Each row below holds a small network's activations on one record, seen along a few directions.
After each row come some of the record's fields: Futuf, Maz, Tapos, Mese.
Not every record has every field; a missing one is written none.
The largest differences between rows may come from other fields.
(in the rows, 500 means zero)
Random noise pushes rows far along 20 fixed directions. That doesn't count. These rows show it; they differ only by the noise:
[442 472 480 332 681 848 199 561 446 602 628 378 702 495 682 385 565 378
 430 502 415 276 781 645 581 266 494 497 486 713 590 359 346 616  67]
[596 457 192 620 457 467 485 370 511 566 524 558 596 541 545 330 555 379
 407 438 690 486 376 464 445 458 345 316 436 305 571 637 630 416 523]
[389 120 328 467 434 567 615 610 769 545 533 271 514 595 783 439 779 640
 607 732 553 410 533 453 687 826 558 653 567 585 434 556 675 441 640]
[724 430 493 294 593 592 415 453 367 721 349 358 460 661 609 459 580 265
 372 430 558 349 559 560 367 617 332 378 511 644 638 361 435 395 612]
[527 521 398 515 635 772 504 540 520 324 256 602 468 467 217 358 559 599
 533 266 430 423 459 515 642 723 609 263 646 300 647 460 508 687 267]
[614 677 534 580 477 466 446 479 551 474 601 429 527 540 330 458 440 479
 385 656 303 495 506 535 312 193 506 588 583 469 563 440 619 405 386]
[267 499 689 580 414 541 377 599 426 398 688 219 623 611 520 437 449 371
  29 606 508 347 646 585 361 367 575 504 654 377 531 242 365 365 222]
[563 469 612 381 507 391 342 497 266 420 488 552 465 411 362 452 481 252
 448 452 544 503 618 455 390 297 345 580 571 366 437 627 476 288 404]
[530 444 643 422 340 707 478 570 593 588 538 544 177 715 519 379 637 528
 530 547 744 556 612 723 383 800 496 482 308 436 383 430 221 426 483]
[435 183 397 422 638 556 399 534 747 398 276 617 337 480 287 710 618 455
 666 570 366 373 341 257 446 546 440 455 601 380 386 438 448 443 484]
[699 596 346 381 449 582 381 580 308 804 537 545 582 784 678 682 599 496
 484 633 842 530 570 844 410 495 584 436 301 710 611 393 567 449 662]
[500 594 462 556 399 476 599 464 261 514 416 512 565 570 425 294 375 733
 490 544 415 396 663 421 239 548 316 485 438 383 250 746 609 513 272]
[449 510 369 360 454  46 275 211 576 781 307 565 162 482 419 504 544 320
 830 714 420 608 430 555 490 645 462 432 577 701 615 332 614 356 388]
[622 741 465 493 645 329 356 327 553 654 535 433 408 594 435 391 534 749
 613 586 259 439 445 649 407 407 470 327 565 688 613 385 651 608 504]
[313 540 381 497 475 503 556 437 664 595 429 353 434 442 636 425 366 247
 723 600 119 395 606 417 525 852 490 666 488 813 563 440 393 708 137]
[766 566 649 501 426 304 675 314 492 664 542 324 347 429 564 336 406 532
 405 527 403 424 626 352 291 455 192 552 488 498 508 400 687 411 588]
[206 715 221 831 391 677 476 304 602 296 792 558 420 503 434 329 557 469
 575 231 596 445 482 691 317 916 686 231 263 300 631 433 554 696 511]
[400 547 532 671 459 316 509 432 648 361 663 328 324 486 430 637 392 347
 298 487 373 478 298 460 340 510 575 447 601 425 634 236 473 535 697]
[567 500 655 485 483 489 435 414 456 383 469 623 401 536 436 405 654 686
 384 481 525 378 537 596 608 302 561 435 362 379 455 337 591 596 392]
[593 504 298 681 448 749 618 371 807 590 473 621 545 683 569 369 616 562
 483 555 461 486 368 541 502 472 609 459 193 499 467 466 653 541 477]
[544 711 359 644 663 689 341 514 507 666 431 334 610 682 601 478 591 593
 563 587 610 505 547 599 507 572 480 333 777 477 546 732 602 600 494]
[655 436 252 455 492 410 552 508 518 324 670 409 275 350 435 237 505 537
 611 278 430 516 324 518 530 696 354 397 606 407 689 707 442 727 722]

[453 397 502 478 339 527 578 399 441 370 332 643 391 574 640 243 559 517
 510 479 371 537 404 550 771 443 633 652 190 585 262 768 406 744 378]
Futuf: k1 / Maz: none / Tapos: e2 / Mese: w4
[558 555 550 466 595 329 372 509 489 659 469 781 549 467 453 706 448 325
 555 517 735 575 492 481 524 329 384 414 392 472 506 384 413 324 327]
Futuf: k1 / Maz: none / Tapos: e2 / Mese: w1
[303 724 710 576 663 497 409 401 554 657 388 577 326 545 565 460 484 830
 890 545 457 802 570 613 715 598 716 511 527 703 190 786 544 583 454]
Futuf: k2 / Maz: v1 / Tapos: e2 / Mese: w1
[620 434 724 403 562 658 605 636 458 325 564 428 572 364 730 506 676 209
 421 279 675 251 747 481 812 703 399 648 432 505 729 366 350 655 491]
Futuf: k2 / Maz: v1 / Tapos: e6 / Mese: w5
[648 691 433 559 417 495 593 539 482 431 683 461 585 544 517 590 573 567
 540 558 499 260 603 564 298 604 380 528 374 518 672 383 573 655 601]
Futuf: k1 / Maz: none / Tapos: e4 / Mese: w4
[732 613 502 529 546 444 646 558 697 492 724 666 480 424 460 277 483 632
 586 349 528 697 344 603 667 473 455 462 363 487 613 581 416 530 564]
Futuf: k1 / Maz: none / Tapos: e2 / Mese: w6
[698 578 289 611 453 683 657 561 635 209 778 351 614 454 312 346 514 709
 434 526 124 251 456 445 226 311 424 609 473 425 640 548 633 674 556]
Futuf: k1 / Maz: none / Tapos: e6 / Mese: w3
[272 529 286 572 624 737 389 471 674 353 662 557 675 594 392 649 571 349
 503 403 290 361 354 643 361 520 832 430 273 701 677 223 467 494 553]
Futuf: k2 / Maz: v1 / Tapos: e6 / Mese: w3
[575 571 551 473 459 510 523 582 191 386 378 366 568 642 332 527 328 548
 258 550 290 368 493 431 150 330 403 530 604 455 368 642 435 499 497]
Futuf: k1 / Maz: none / Tapos: e2 / Mese: w4
[362 170 388 382 313 520 546 745 516 284 621 714 506 460 370 495 580 535
 556 498 694 505 460 494 463 654 471 556 356 283 372 581 262 374 456]
Futuf: k1 / Maz: none / Tapos: e1 / Mese: w4
[511 469 469 458 365 295 524 554 253 515 600 370 506 462 621 560 442 774
 461 655 593 354 643 454 393 421 313 527 533 471 407 556 579 636 504]
Futuf: k1 / Maz: none / Tapos: e2 / Mese: w4
[730 520 253 562 464 618 523 513 523 702 285 616 518 627 622 631 446 384
 456 554 717 498 340 451 519 444 335 360 416 444 560 584 354 694 459]
Futuf: k1 / Maz: none / Tapos: e6 / Mese: w4
[479 524 742 453 481 519 420 360 260 299 544 580 438 280 444 633 493 314
 438 311 469 380 709 404 387 277 471 616 374 392 414 390 592 523 573]
Futuf: k1 / Maz: none / Tapos: e1 / Mese: w6
[375 690 543 625 527 493 469 432 490 557 437 369 549 647 503 586 486 596
 557 670 372 450 562 513 344 537 577 535 568 625 425 545 599 485 499]
Futuf: k2 / Maz: v1 / Tapos: e6 / Mese: w4
[698 525 609 491 353 509 532 467 488 304 682 340 465 414 453 247 564 504
 357 567 318 325 613 433 341 219 251 683 541 348 519 598 490 547 477]
Futuf: k1 / Maz: none / Tapos: e1 / Mese: w4
[412 816 592 632 494 507 402 477 470 392 577 506 413 712 288 509 424 538
 429 492 356 474 408 691 185 544 594 365 446 494 497 435 292 562 483]
Futuf: k1 / Maz: none / Tapos: e2 / Mese: w4
[599 487 444 393 548 516 362 643 618 666 464 587 564 560 293 526 625 571
 561 627 713 613 492 640 509 535 498 340 734 395 693 334 492 230 397]
Futuf: k1 / Maz: none / Tapos: e1 / Mese: w5
[324 356 623 437 609 402 318 493 431 308 314 624 375 467 378 650 666 181
 620 389 619 514 479 426 591 668 547 508 603 371 403 597 437 314 574]
Futuf: k1 / Maz: none / Tapos: e2 / Mese: w1
[400 645 364 605 596 880 439 672 603 243 837 512 540 157 267 702 404 662
 701 366 451 657 610 595 586 322 874 588 637 441 706 429 672 701 475]
Futuf: k2 / Maz: v1 / Tapos: e2 / Mese: w5
[364 380 510 424 504 690 681 660 459 575 534 286 506 441 550 822 197 396
 354 387 367 565 524 460 339 732 766 580 526 744 558 145 480 484 710]
Futuf: k1 / Maz: none / Tapos: e5 / Mese: w2
[474 959 580 690 578 428 385 784 581 372 728 551 705 646 268 667 582 428
 672 684 650 602 564 728 427 638 556 566 728 404 691 645 401 330 401]
Futuf: k2 / Maz: v1 / Tapos: e2 / Mese: w6
[256 565 669 512 413 615 336 423 595 842 540 400 278 580 657 457 298 575
 462 709 558 575 696 583 386 445 476 427 430 625 316 287 159 536  35]
Futuf: k2 / Maz: v2 / Tapos: e2 / Mese: w1
[196 312 387 475 364 470 412 392 558 832 521 408 356 539 746 555 554 823
 621 667 782 631 574 597 522 732 624 326 509 579 355 343 589 467 579]
Futuf: k1 / Maz: none / Tapos: e1 / Mese: w2
[836 688 551 460 370 506 645 493 375 492 409 533 314 441 362 444 471 277
 592 389 583 824 512 642 557 596 640 694 546 505 688 646 697 393 773]
Futuf: k1 / Maz: none / Tapos: e3 / Mese: w1
[564 380 403 434 521 802 546 534 440 422 387 550 420 492 435 639 356 685
 245 347 400 384 357 533 568 268 725 337 335 539 585 151 421 866 433]
Futuf: k2 / Maz: v1 / Tapos: e5 / Mese: w1
[582 534 534 470 523 414 649 517 340 394 450 710 579 550 373 349 430 448
 402 224 489 575 367 573 520 589 574 433 272 499 486 556 476 405 558]
Futuf: k1 / Maz: none / Tapos: e2 / Mese: w1
[680 653 735 520 534 384 543 567 403 666 305 393 556 558 609 747 484 638
 408 720 618 490 627 456 652 364 458 561 744 506 528 405 680 568 503]
Futuf: k2 / Maz: v1 / Tapos: e4 / Mese: w5
[669 388 525 406 623 549 598 469 617 564 272 503 568 604 338 546 658 602
 601 599 284 361 515 353 318 559 446 564 530 574 436 432 781 227 655]
Futuf: k1 / Maz: none / Tapos: e6 / Mese: w5
[783 722 719 381 549 205 418 569 173 490 410 617 465 414 448 408 538 637
 405 389 779 541 580 687 873 395 391 333 700 345 732 453 502 681 339]
Futuf: k1 / Maz: none / Tapos: e5 / Mese: w6
[394 528 598 564 447 443 422 453 634 341 617 777 524 568 434 524 624 421
 685 643 348 453 519 484 365 323 489 736 170 487 195 654 475 405 420]
Futuf: k1 / Maz: none / Tapos: e4 / Mese: w5
[492 671 673 588 656 564 501 333 718 614 518 406 497 573 595 215 681 710
 583 479 368 359 651 557 575 713 437 368 520 558 518 379 608 554 366]
Futuf: k1 / Maz: none / Tapos: e5 / Mese: w6
[722 514 654 437 444 754 479 486 546 582 512 465 212 546 484 560 610 382
 516 492 742 499 679 561 338 564 402 536 420 417 543 380 428 393 632]
Futuf: k2 / Maz: v1 / Tapos: e5 / Mese: w1
[256 377 597 396 668 740 314 685 467 404 899 503 703 492 660 411 583 359
 462 240 633 427 660 660 469 601 507 454 349 552 419 511 169 406 501]
Futuf: k1 / Maz: none / Tapos: e4 / Mese: w5
[461 498 495 520 407 128 501 674 546 485 685 473 585 618 599 576 461 274
 472 718 527 521 374 511 436 539 345 664 512 553 483 635 271 374 534]
Futuf: k1 / Maz: none / Tapos: e1 / Mese: w1
[508 500 482 561 437 370 560 592 596 248 576 505 540 489 316 505 491 424
 337 546 348 424 334 484 516 402 558 553 543 398 652 373 446 508 412]
Futuf: k1 / Maz: none / Tapos: e2 / Mese: w2
[515 652 413 591 473 445 489 323 391 691 563 290 547 553 510 235 444 723
 321 470 576 532 540 606 376 515 469 231 660 447 639 431 710 412 507]
Futuf: k2 / Maz: v1 / Tapos: e5 / Mese: w3
[335 490 745 545 716 279 472 496 455 523 546  85 567 482 650 466 330 462
 280 458 267 409 478 288 408 514 314 446 888 577 410 560 374 446 617]
Futuf: k1 / Maz: none / Tapos: e1 / Mese: w1

Which values does each new row have?
[468 711 515 667 810 775 515 563 767 615 341 527 607 664 408 552 566 386
 739 380 537 713 405 532 534 895 639 392 677 561 548 707 443 299 650]
Futuf: k2 / Maz: v1 / Tapos: e6 / Mese: w3
[417 312 587 241 508 381 426 407 311 599 416 203 368 468 827 588 591 316
 503 485 411 517 576 614 738 625 747 674 579 936 585 350 653 547 835]
Futuf: k1 / Maz: none / Tapos: e2 / Mese: w5
[352 476 337 594 494 476 533 507 615 457 474 719 837 540 541 312 504 493
 418 502 405 366 394 481 696 451 496 405 312 468 510 474 386 616  41]
Futuf: k1 / Maz: none / Tapos: e1 / Mese: w5
[534 548 602 432 559 560 451 461 221 632 717 337 594 512 656 347 585 868
 594 439 632 502 811 565 249 513 338 484 530 513 240 796 750 349 834]
Futuf: k1 / Maz: none / Tapos: e1 / Mese: w6
[394 433 457 452 303 390 304 493 235 354 515 469 463 566 537 579 729 376
 448 625 735 298 685 606 428 577 469 533 527 317 497 487 601 514 492]
Futuf: k1 / Maz: none / Tapos: e5 / Mese: w5
[521 415 360 297 374 249 559 591 120 239 610 386 558 304 435 420 378 504
 450 402 254 412 511 528 518 457 534 653 576 599 635 567 620 681 575]
Futuf: k1 / Maz: none / Tapos: e4 / Mese: w5
[539 888 546 687 368 435 596 291 341 453 474 558 542 346 467 402 442 331
 551 419 521 421 771 499 500 604 456 557 402 409 675 451 726 621 210]
Futuf: k1 / Maz: none / Tapos: e2 / Mese: w3
[636 501 586 401 423 495 590 607 274 604 318 432 669 638 636 271 530 592
 274 556 592 586 579 660 802 477 604 557 596 550 520 589 600 488 350]
Futuf: k1 / Maz: none / Tapos: e5 / Mese: w6
[151 676 566 569 538 290 198 275 391 596 636 482 339 418 521 697 319 485
 671 540 448 415 598 422 116 458 292 337 495 537 307 471 280 599 433]
Futuf: k2 / Maz: v1 / Tapos: e1 / Mese: w4
[265 447 396 494 526 240 375 317 509 554 517 555 640 615 662 418 804 517
 725 630 570 389 547 585 607 662 550 492 345 681 448 567 726 305 517]
Futuf: k2 / Maz: v1 / Tapos: e2 / Mese: w4
[630 476 312 520 668 404 543 582 553 617 262 575 646 504 404 488 398 489
 557 483 483 561 301 315 562 545 299 339 742 411 532 717 466 470 410]
Futuf: k1 / Maz: none / Tapos: e6 / Mese: w5
[485 553 383 661 444 651 573 523 790 772 416 476 570 577 441 560 375 432
 470 657 574 758 409 470 421 563 601 444 660 439 563 404 548 278 421]
Futuf: k1 / Maz: none / Tapos: e1 / Mese: w5
[294 418 653 466 530 588 506 445 498 577 432 387 412 756 636 401 678 725
 581 536 451 569 570 676 499 802 796 548 407 724 218 560 652 354 748]
Futuf: k1 / Maz: none / Tapos: e5 / Mese: w1
[600 525 602 352 603 537 408 584 498 578 527 392 480 413 540 592 596 455
 785 655 441 535 753 488 532 483 438 773 690 659 487 647 638 401 554]
Futuf: k2 / Maz: v1 / Tapos: e5 / Mese: w5
[687 554 556 402 470 197 583 528 290 660 293 594 614 848 527 448 633 957
 376 669 601 513 360 725 615 476 588 362 419 623 436 479 699 429 643]
Futuf: k1 / Maz: none / Tapos: e2 / Mese: w6
[377 440 455 492 329 396 547 610 431 450 532 462 607 456 485 442 353 312
 382 574 490 607 474 481 527 484 524 637 588 466 526 583 362 406 336]
Futuf: k2 / Maz: v1 / Tapos: e1 / Mese: w5
[547 430 179 532 345 794 474 604 538 435 672 430 511 582 651 376 758 599
 712 619 715 409 632 618 458 672 427 593 417 421 485 855 521 642 575]
Futuf: k1 / Maz: none / Tapos: e6 / Mese: w4
[441 459 449 505 643 701 563 684 581 237 719 364 551 571 484 571 527 535
 474 313 321 452 314 573 438 648 665 513 489 622 557 572 327 613 893]
Futuf: k2 / Maz: v1 / Tapos: e2 / Mese: w6
